Each row below holds a small network's activations on one input, seen along a few directions.
Each table varies a few parts of the input and shows all the possible inputs, shuffled.
A made-up example of a description, with smaller parts first: values(2) and (point or line(9) or (ring(5) and line(6))).
Shared parts are said once, and a part with two or three values counts as separate values.

Other details of the inputs shift rows strongly along two fixed directions, in all tables alike. That doesn't count.

Rows:
r1: [ 12   7   4  -4  10  -2   1  -1 -10  -5  10  -2  11   2  -9   3]
r2: [  8   8   5   8  14  -2   4  11 -13  15  -4   4   5 -10  -2   5]
r3: [ 22  -6 -46  35   6  19  13  -8   5 -24 -52   2  -3 -23 -19 -37]
r4: [  7   4  11  -1   1   3   0  -6 -16  -5  11 -10   9  -7  -1   6]
r5: [ 5  6 11  2 13  0 11 10 -4  9  0 -7 15 -4 -3  8]
r6: [  9  13   3   5   1  -5   7  -3 -16   5   5   1   6  -3  -8  11]
r7: [  8   6   6   3   9  -2  -4  -4 -22   7   9  -5   0 -15   1  10]
r8: [ -5 -31 -33  -1 -42  12  10 -13  32 -29 -22  13 -36   0  16 -27]
r9: [ -8   4   3   3   8   0  -1 -10 -12  -1   5  -6   9  -4 -10   4]
r10: [-5  9  2  1  9  1  5 -6 -8  0  4  0 12  0 -9  4]
r11: [-18  -7  17 -35 -33 -18  -7  13  30   7  31  13 -34  21  20  17]
r12: [  3   3   8  -2  10   6   7   2 -10   1   5  -5  18  -1  -3   5]
r13: [ -2  -2  10  -4   6   3   0  -2  -8  -2   8 -10  13  -6  -2   5]
r14: [ 13  -3 -45  18  -9  27  -5 -20  -1 -28 -32   0  -3 -25 -18 -38]
r15: [  7   1   5  16  16  -7 -18   1  -8   7  -8 -18  19  23   9   2]
r16: [ -2   2   6  -6  14   3   0   1 -12   7   9   3  12  -3  -2   4]
r17: [-31 -22  20 -34 -19 -14  -6   6  19   8  30  15 -19  23  22  10]
r18: [ -6   0   8   3  15  -1  -4   1  -9  10   2  -3   5 -12   0   3]
r19: [  1   1   5  16  15   1 -20  -3 -15  16  -9 -11  17  17  16   2]
r20: [  0   4  11   4  10   0   3   3  -8   5   1 -13  12 -10  -3   5]
r21: [  7   2   6   0   9  -3  -4  -5 -16  -9  14  -6   8  -3  -9   3]
r22: [  5   0 -43  25   2  25  -2 -11   9 -19 -41  -3  -3 -27 -18 -37]
r23: [ 12 -11 -35  36   0  24  -8 -17   1 -14 -52 -14  14   3   9 -30]
r24: [  2   3   8   5  13  -3  -3   3 -12  12   0  -2   0 -14   2  10]
r25: [ 16   8  10   1   1   0  10   5 -13   3   6  -5   7  -5   1  12]
r26: [-1  3  6 -1 16 -1  3  8 -7 14  2  2  8 -4 -1  2]
r27: [ 10   5   9   0   6  -9  -3   1 -13  -4  13  -8  -1  -3  -5   9]
r28: [  7   5  12   9   5  -1   5   5 -10   6  -1  -8   5 -13   0  10]
r29: [  6  -4 -40  36  -5  16   8 -21   2 -20 -47   0  -8 -25 -13 -31]
r30: [ -6 -33 -31 -13 -43  15  14 -12  38 -28 -20  21 -28  12  16 -30]
r31: [  7  16   6   7  10   0  -7   9  -8  10   1  -6   1 -15 -10   6]
r32: [  5  12   3  10  10   0 -24   4  -6  15 -10 -15  18  19   9   2]
r33: [ 9 17  5 -1  9 -3  0 16  0 14  1  0  4 -7 -8  9]
r34: [ -3  11   2  -4  10   5 -10   1 -11   1   9  -7  11 -10 -12  -1]
r35: [  2  15  -1  -6  12   7  -4   6  -6   4   7  -2  14  -5 -13   0]
r36: [-16 -14  18 -33 -26 -18   2  13  20  12  27  22 -27  24  27  17]
r37: [  3  17   4  -1  14   3  -2  12   0  11   0  -2   9  -7 -11   3]
r38: [  6   5  12   4  12 -12  -2   8  -5   1   5  -8  -1  -5  -4   9]
r39: [  9  16   1  -7   5   5  -4   2 -11   2  10   1   9  -3  -9   1]
r40: [  1   0   4  -2   7   2  -8  -8 -20   2  11  -1   6  -9  -1   3]
r41: [ -3  13   5   9  14  -2   8   0  -6   9  -2  -1  12  -4 -11   6]
r42: [ -3 -21 -37 -11 -40  11   8  -2  42 -19 -19  24 -39   6   9 -26]
r43: [ 2 13  7 10  6 -7  8  3 -5 10 -3  1  3 -3 -6 11]
r44: [  0   3  10   4  17  -7  -2   4  -4   1   3 -10   6  -5  -9   3]
r45: [-19 -17  20 -32 -14 -22   5  18  39   6  22  14 -22  32  16  13]
r46: [-23 -25 -29   3 -28   5   7 -14  37 -18 -26  15 -30   5   7 -27]
r47: [-20 -17  19 -36 -15 -16   3  13  30   0  28  14 -17  34  14  11]
r48: [-19 -18  15 -38 -27 -14   0   7  22   7  29  23 -22  28  25  10]
r49: [  4  11   7   9   1  -6   1  -8 -19   1   8  -5   2  -9  -7  12]
r50: [ 9  6 12  3  6 -3 11 12 -3 10 -2 -3  7 -6  1 12]
r51: [-14 -25 -34  -5 -41  10  11 -19  35 -27 -19  23 -29  12   8 -30]
r52: [  1  10   6   7   3   2  -2 -15 -20  -4  10  -4   7  -5 -10   4]
r53: [ 17   9   5   2   9  -6   5   5 -12  -1   8  -3   5  -1  -7   9]
r54: [ -2   8   6  20  10  -4 -15  -6 -11  13  -9 -14  19  22   8   6]
r55: [-26 -21  23 -35 -18 -19  -4   8  28  -3  32   7 -20  29  16  13]
Description of these inputs: values(5) and (point or (values(2) and ring(5))).
The inputs of r38 and r31 match in every part but the values(5) part. If r44 is changed in the same way as r38 into r31, which row does it become?
Answer: r22
The inputs of r48 and r30 match in every part but the values(5) part. If r16 is changed in the same way as r48 into r30, which row does it become?
Answer: r12
Start at r52 and move only the ring(5) part, one step at a time. The first step leads to r49. Which rows follow, in order?
Answer: r29, r46, r9
Change only the values(2) part in r33. List by row number the other rows that result.
Answer: r31
Change only the values(5) part in r5. List by row number the other rows that result.
Answer: r26, r37, r41, r45

Rows:
r56: [ 14 -16 -33  23  -8  16   5 -19  -1 -25 -33  -2  -2  -3   4 -23]
r57: [  9  12  16  -1  13   0  -1 -11 -39  -5  25 -11  14 -22 -13  14]
r58: [ 13  13  17   5  24   0  -5  -5 -31   1  15 -19  32   6  -6  14]
r59: [-10  -5 -18   8 -10   2 -14  -8  14  -4 -15   3 -14   5  -1 -16]
r60: [ 19  -5 -32  18  -9  20   0  -7   2  -7 -33   3  -5 -12   4 -22]
r61: [  8  -5 -11   5  -7   2  13  10  19  -4 -17  10 -12  -4   0  -7]
r62: [ -4 -18   0   2 -22  -4  -7  -7   7  -1  -5   0 -13  14  20   0]
r63: [ 10  15  27  13  26 -10   7   6 -24  14   5 -12  21  -8  -4  22]
r64: [ 11  -1 -27  22  -2  13   8   1  11  -4 -37   2  -9 -18  -3 -19]
r65: [ 15  -6 -18   4 -13   9   7   1   8 -10 -16   9  -8   1   8 -14]
r66: [-12 -17   0  -4 -10  -1 -15  -8   5   1   1  -1  -8  14  18  -5]
r67: [  7  -4 -19 -10 -15  13   8  -8   0 -19   2  14 -15 -22  -6 -14]
r68: [ 15  -6 -30   3  -4  18   7  -7   7 -17 -20   5   2   0  -5 -25]
r69: [-35  -7  46 -48 -15 -33  -9  34  36  34  43  15 -28  34  30  33]
r70: [ -4  14  18   8  31   0  -2   2 -24  11   7 -15  29  -6 -10   9]
r71: [ 14  29  14  21  19 -11  -8   2 -26  15   1 -20  18  -8 -11  17]
r72: [-23 -20  17 -27 -15 -13  11   7  31   2  18  12 -11  32  18  11]
r73: [  6  27  15  -1  13  -7   0  -4 -28   1  25  -8   6 -22 -23  19]
r74: [ -5  17  27  10  36  -7  -8   5 -30  26  12 -16  26  -9  -4  22]
r75: [  3  13  25  14  22 -10   1   5 -23  22   2 -13  17  -8   2  23]
r76: [  9  23  17  -7  19  -2  12  10 -26   8  23  -2   8 -33 -24  17]
r77: [ -2 -12 -30  14  -5  16  18 -20  -6 -25 -20   6  -8 -35 -18 -25]
r78: [-17 -14  17 -36 -20 -17  10  23  42   6  21  16 -21  30  14   9]
r79: [  5  25  22  -1  35  -2  -4  17 -20  20  14 -12  27 -10 -17  16]
r80: [-21 -17   8 -37 -25  -5  -8  13  29   7  22  17 -15  30  21   3]
r81: [-14 -19  -2 -10 -13   4 -10  -9  10  -9   4   1  -3  20  13  -8]
r82: [-11  -6 -20   2 -11   6  -9  -8  18 -13 -12   4  -7  10  -6 -18]
r83: [ 10   1 -33  17  -3  10   2 -15   7 -22 -25  -1   3  -1 -18 -26]
r84: [-14  -7  12 -18 -30 -23   1  10  30   4  15  10 -24  32  13  14]
r85: [  5  -6 -27  10  -2  16 -10  -7   3  -3 -23   5  -2  -8   1 -23]
What is each input in this table made of?
Answer: values(5) and (point or ring(5))
The inputs of r58 and r78 match in every part but the values(5) part. If r62 is changed in the same way as r58 into r78, which row does it become?
Answer: r64
Start at r84 and move only the ring(5) part, one step at a time. The first step leads to r83. Which rows follow, in order?
Answer: r82, r59, r71
List by row number the other rows that have the values(5) part in common with r67.
Answer: r60, r65, r68, r80, r85

Rows:
r86: [ 23  18  14  11  25   5  -2  -4 -42  -1  13 -19  22 -21 -16  11]
r87: [ 10  -5 -36  21 -15  16  -3 -13  18 -11 -42   4 -16  -1   5 -28]
r88: [  7  30  13   4  27  -4   1   3 -27   9  16  -9  24 -17 -27  10]
r89: [-22 -16   5  -4 -12  -7  -3   8  24  11  -6   5 -21   4  13   2]
r90: [  9  17  32   1  21 -19  -8  17 -20  26  17  -6  16  10   7  29]
r91: [-15 -13   5 -21 -24  -1   7  -4  10  -4  14  15 -17   7  11   5]
r92: [ 17  23   8  11  21  -8   4   8 -22   6   5 -10  12 -20 -18  14]
r93: [-14 -14   3 -16 -28  -8 -12  -5  19   1   9   3 -18  29  25   5]
r94: [-19 -19   6 -21 -15  -6   4   8  35   1   8  11 -12  35  17   1]
r95: [-22  -9  18 -39 -23 -21  -1  13  32  -2  30  16 -25  25  10  14]
r96: [ -3 -10 -27  11 -18  10   9 -22   8 -24 -14  10 -17 -10  -8 -24]
r97: [  4 -17 -43  18  -3  19  -5 -11  10 -17 -35   7  -3   2  -3 -38]
r98: [ -5 -14  -5   1 -14  -1  -2  -6   7  -7  -8  -4   2  13  10  -6]
r99: [  6   9  32 -15   9  -7  -2   3 -24  10  30  -5  12  -5   4  26]
r100: [-16  13  30  -6  27 -11 -16  11 -17  24  21 -13  18  -2  -5  17]
r101: [-18 -25 -28  14 -15  14  -3 -22  16 -18 -29   3 -18  -9   8 -32]
r102: [ 25  11 -51  41  15  31  18 -15 -23 -16 -50  -3   9 -47 -28 -34]
r103: [-11  -7 -10 -10 -17   2 -13   1  22   0  -2   6 -13  24  12  -7]
r104: [ 10  28  11   3  31   5   1   4 -35  13  13  -8  32 -23 -23  14]
r105: [ 12  20  20   6  20  -7  -2  -3 -34   0  21 -16  18 -13 -16  21]
r106: [-22 -24  21 -28 -27 -22 -10   6  22   7  27  14 -21  42  33  16]
r107: [  4 -14 -36  -1 -12  22   6 -10  17 -21 -22  12 -10 -14  -5 -33]
r108: [-11 -21   3 -10 -17  -5   5  -9  20  -5   1   4 -10  25  17   1]
r109: [ 22  24  24   2  25  -9   2  15 -29  15  16 -13  17 -17 -10  23]
r110: [ 12  -8 -26  11  -8  18  12  -3   8 -10 -23   7 -11 -21  -2 -20]
r111: [ 24   1 -40  46  18  27  14 -15  -5 -16 -54  -8  15 -23 -16 -28]
r112: [ -8  -2   0  -8 -16 -12  11   6  18   2   6  12 -20   1   0   4]
r113: [ 15  22  17  19  23  -2  -1  10 -24  14  -8 -17  28  -6  -7  10]
r114: [-15 -11  18 -37 -18 -11  -2  15  28  -1  32  12 -18  21  12  10]
r115: [ -1  14  23  -3  18  -7  -9  14 -12  14  13 -10  26  13  -2  15]
What is each input in this table made of?
Answer: values(3) and (point or line(4) or ring(5))
The inputs of r100 and r101 match in every part but the values(3) part. If r97 is changed in the same way as r100 into r101, which row does it become?
Answer: r106
